These are the activations of a small neural network, seen along a few directions. Each row is one input.
In each table, some parts of the input vary, and every possible input appears once, in random order.
Descriptions start from the smaller parts, as in this example, which fits no table here: one of 4 places along a line, together with either a single point or one of 9 places along a line or (one of 3 separate values, together with one of 8 places around a ring).
Shared parts are said once, and a part with two or three values counts as separate values.
(in the rows, 128 means zero)

Rows:
row 1: [118 121 109 103 126 128 121 122 142 109 127 144 139 122 122]
row 2: [115 122 110  99 136 128 122 118 133 107 124 138 135 128 122]
row 3: [114 129 105 106 126 119 127 114 133 101 124 138 134 130 125]
row 4: [128 111 118 110 127 126 113 121 116 113 129 141 111 114 128]
row 5: [194 151 215 218 127 168 154 158 131 209 135  65 154 182 144]
row 6: [194 156 212 209 126 166 161 150 124 208 141  73 151 183 138]
row 7: [199 155 218 214 119 178 158 154 132 206 132  74 167 178 148]
row 8: [109 125 102 117 122 109 123 125 142 108 128 135 124 132 123]
row 9: [118 112 111 116 116 120 124 113 126 103 137 143 120 122 131]
row 10: [202 143 225 223 119 179 155 151 116 204 148  73 151 180 151]
row 11: [119 130 110 101 129 118 121 124 124 119 121 135 112 125 113]
row 12: [199 156 219 213 132 175 160 151 122 204 131  70 166 186 145]
row 13: [119 125 110 109 131 115 113 133 132 117 120 132 116 125 120]
row 14: [113 128 115 121 135 112 120 136 132 117 124 137 112 114 124]
row 15: [110 130 102 109 120 112 132 115 134 111 130 137 121 132 116]
row 16: [121 105 115 109 126 129 119 116 125 109 137 143 121 119 128]
row 17: [ 98 127 103 114 130 111 128 121 120 122 127 137 114 105 123]
row 18: [123 115 123 122 131 123 120 124 116 113 134 145 108 103 132]
row 19: [117 127 105 110 116 119 126 118 142 104 127 144 138 124 125]
row 20: [117 131 117 111 140 122 125 127 123 111 120 140 121 112 127]
row 21: [ 96 122 103 122 131 107 120 131 128 119 126 135 118 106 129]
row 22: [101 125 106 111 136 118 124 121 119 113 121 138 127 103 132]
row 23: [112 124 107 101 130 121 126 119 134 116 130 137 121 130 114]
row 24: [104 123 106 115 126 117 124 125 128 115 124 144 131  98 132]
row 25: [106 110 111 121 127 119 120 118 112 115 134 143 113  95 137]
row 26: [111 119 107 110 131 118 118 128 142 113 129 135 126 130 121]
row 27: [114 133 115 112 134 115 129 127 124 119 126 140 108 114 118]
row 28: [126 126 112 102 125 124 116 127 133 113 118 141 130 117 122]
row 29: [120 129 117 114 130 121 124 131 133 113 122 146 126 106 127]
row 30: [123 128 112  99 136 125 117 123 123 111 115 136 125 123 122]
Describe the family of inputs behind these rows.
> one of 5 separate values, together with either a single point or one of 5 places along a line
The inputs of row 13 and row 11 match in every part but the choice among 5 separate values. If row 8 is changed in the same way as row 13 into row 11, which row does it become?
> row 15
Which other rows does row 28 become when the place on the line of 5 takes its other values? List them by row number.
> row 1, row 19, row 24, row 29
Which other rows does row 20 become when the choice among 5 separate values takes its other values? List them by row number.
> row 14, row 18, row 27, row 29

Rows:
row 31: [193 135 179 142 125 169 126 140 126 159 120  95 150 180 124]
row 32: [ 98 134  94  88 135 113 130 114 126 118 122 141 107 105 109]
row 33: [106  96  99 102 121 111 117 112 128  89 137 148 109 118 122]
row 34: [ 92 132  82 106 126  98 113 131 147  98 117 142 120  97 121]
row 35: [142 162 164 177 130 147 160 137 155 173 125  76 179 191 133]
row 36: [120 104 106  88 133 130 122 101 121 104 138 148 111 111 121]
row 37: [165 164 176 173 134 142 149 157 158 172 127  91 141 185 121]
row 38: [168 138 170 162 108 174 152 120 139 152 135  95 181 184 143]
row 39: [121 116 108  90 136 119 121 112 114  88 129 154 122 107 130]
row 40: [ 85 125  88 102 123  96 123 124 133 103 122 140 105 112 110]
row 41: [108 108  97 101 129 117 113 109 115  95 141 149 110 126 123]
row 42: [163 109 212 219 128 159 131 138  63 186 159 109  94  76 179]
row 43: [110  99  97 100 117 112 111 114 135  97 134 153 118 114 136]
row 44: [117 109 107  97 136 129 115 111 122  92 116 157 124 106 130]
row 45: [ 97 138  95  98 139 109 123 124 128 104 100 151 119 100 119]
row 46: [ 88 129  85 100 119  94 119 127 141 111 118 145 113 109 124]
row 47: [110 101 106  92 132 131 106 125 130  99 132 157 134 105 128]
row 48: [187 134 174 168 103 162 149 124 133 159 143 113 168 169 133]
row 49: [113 102  94 105 123 119 105 119 140  86 133 150 126 103 132]
row 50: [101 145  96  91 138 100 129 124 120 100 114 147 118 101 119]
row 51: [ 87 137  86 101 131 102 120 121 120 110 127 141 107 121 110]
row 52: [162 158 167 183 125 134 158 142 148 180 132  93 164 174 125]
row 53: [ 90 131  95  93 135 109 114 137 137 110 116 150 129  98 118]
row 54: [189 141 184 159 112 170 142 140 143 149 137 110 144 180 129]
row 55: [172 157 169 155 147 142 132 155 141 181 110  77 147 186 116]
row 56: [140 124 199 237 146 139 148 169  63 213 144  95  86  71 171]
Describe the family of inputs behind these rows.
> one of 2 separate values, together with either a single point or one of 4 places along a line or one of 8 places around a ring
Which other rows does row 33 become when the choice among 2 separate values takes its other values? List them by row number.
> row 40
Which other rows does row 48 become when the choice among 2 separate values takes its other values? List them by row number.
> row 52

Rows:
row 57: [118 142 105 104 131 113 129 126 146 119 117 124 134 152 108]
row 58: [112 141 102 106 125 115 133 125 153 116 119 134 145 141 112]
row 59: [209 152 248 252 127 181 168 157  96 232 148  64 141 163 161]
row 60: [213 160 227 220 122 182 159 160 149 215 133  56 183 216 140]
row 61: [108 107 116 135 122 115 121 124 115 114 140 145 103  90 140]
row 62: [110 135 104 110 120 121 131 119 148 109 122 132 148 141 122]
row 63: [ 99 121 113 130 133 109 125 131 115 127 130 142 108  82 135]
row 64: [116 102 122 123 129 128 120 117 108 117 141 143 110  99 139]
row 65: [ 97 114 113 134 128 116 123 125 111 120 132 139 112  84 144]
row 66: [134 135 114  94 125 130 123 122 145 114 117 131 135 151 109]
row 67: [105 123 115 128 139 108 120 133 108 130 128 133  98  96 130]
row 68: [128 141 115  97 136 125 126 127 147 112 113 130 137 150 110]
row 69: [116 124 125 120 144 121 118 135 108 123 123 139 102  96 130]
row 70: [122 117 124 116 132 126 116 129 107 124 127 140 101  97 129]
row 71: [139 129 116 100 124 133 124 118 145 106 121 135 150 149 119]
row 72: [129 123 112 100 121 133 127 112 146 106 131 134 146 155 116]
row 73: [120 127 107 111 114 120 127 119 150 104 131 137 138 145 121]
row 74: [127 110 127 123 131 128 117 124 106 117 130 145 115  95 139]
Describe the family of inputs behind these rows.
> one of 2 separate values, together with either a single point or one of 8 places around a ring
The inputs of row 60 and row 59 match in every part but the choice among 2 separate values. If row 62 is changed in the same way as row 60 into row 59, which row does it become?
> row 65
Which other rows does row 73 become when the choice among 2 separate values takes its other values? List them by row number.
> row 61

Rows:
row 75: [ 98 111  56  52  98 123 136  67 176  44 140 161 183 181 107]
row 76: [ 49 165  63  96 161  61 105 173 152 119  76 135 105  71 109]
row 77: [200 116 221 182 139 197 140 128  67 167 135 118 138 102 173]
row 78: [244 112 213 134 128 202 108 143 130 149 135 106 138 202 123]
row 79: [ 66  78  56  86 108  95  93 114 157  48 139 190 127  61 145]
row 80: [ 82  76 105 162  94 104 132  99  97 111 181 154  77  71 155]
row 81: [128  86 103  57 152 127  73 131  97  77 108 184  89  51 128]
row 82: [168 195 165 173 135 119 149 182 191 197 105  62 152 226  93]
row 83: [ 58 161 115 174 161  66 143 164  93 190 122  98  52  83 120]
row 84: [181 100 156 165  80 164 128 117 182 124 159 104 188 219 141]
row 85: [138 107 165 208  84 161 162 106 120 147 168 125 186 113 185]
row 86: [162 121 108  15 140 163 113  82 120  76 110 154 140 165  91]
row 87: [116 195 175 222 153 124 176 170 123 224 109  69 160 121 144]
row 88: [144  88 156 135 147 132 108 119  36 134 154 144  33  63 143]
row 89: [ 87 209  64  60 142  84 153 125 180 115  80 116 152 191  63]
The inputs of row 78 and row 77 match in every part but one. If row 82 is changed in the same way as row 78 into row 77, which row does it become?
> row 87
Describe the family of inputs behind these rows.
> one of 3 separate values, together with one of 5 places around a ring
Which other rows does row 75 become when the choice among 3 separate values takes its other values? List them by row number.
> row 86, row 89
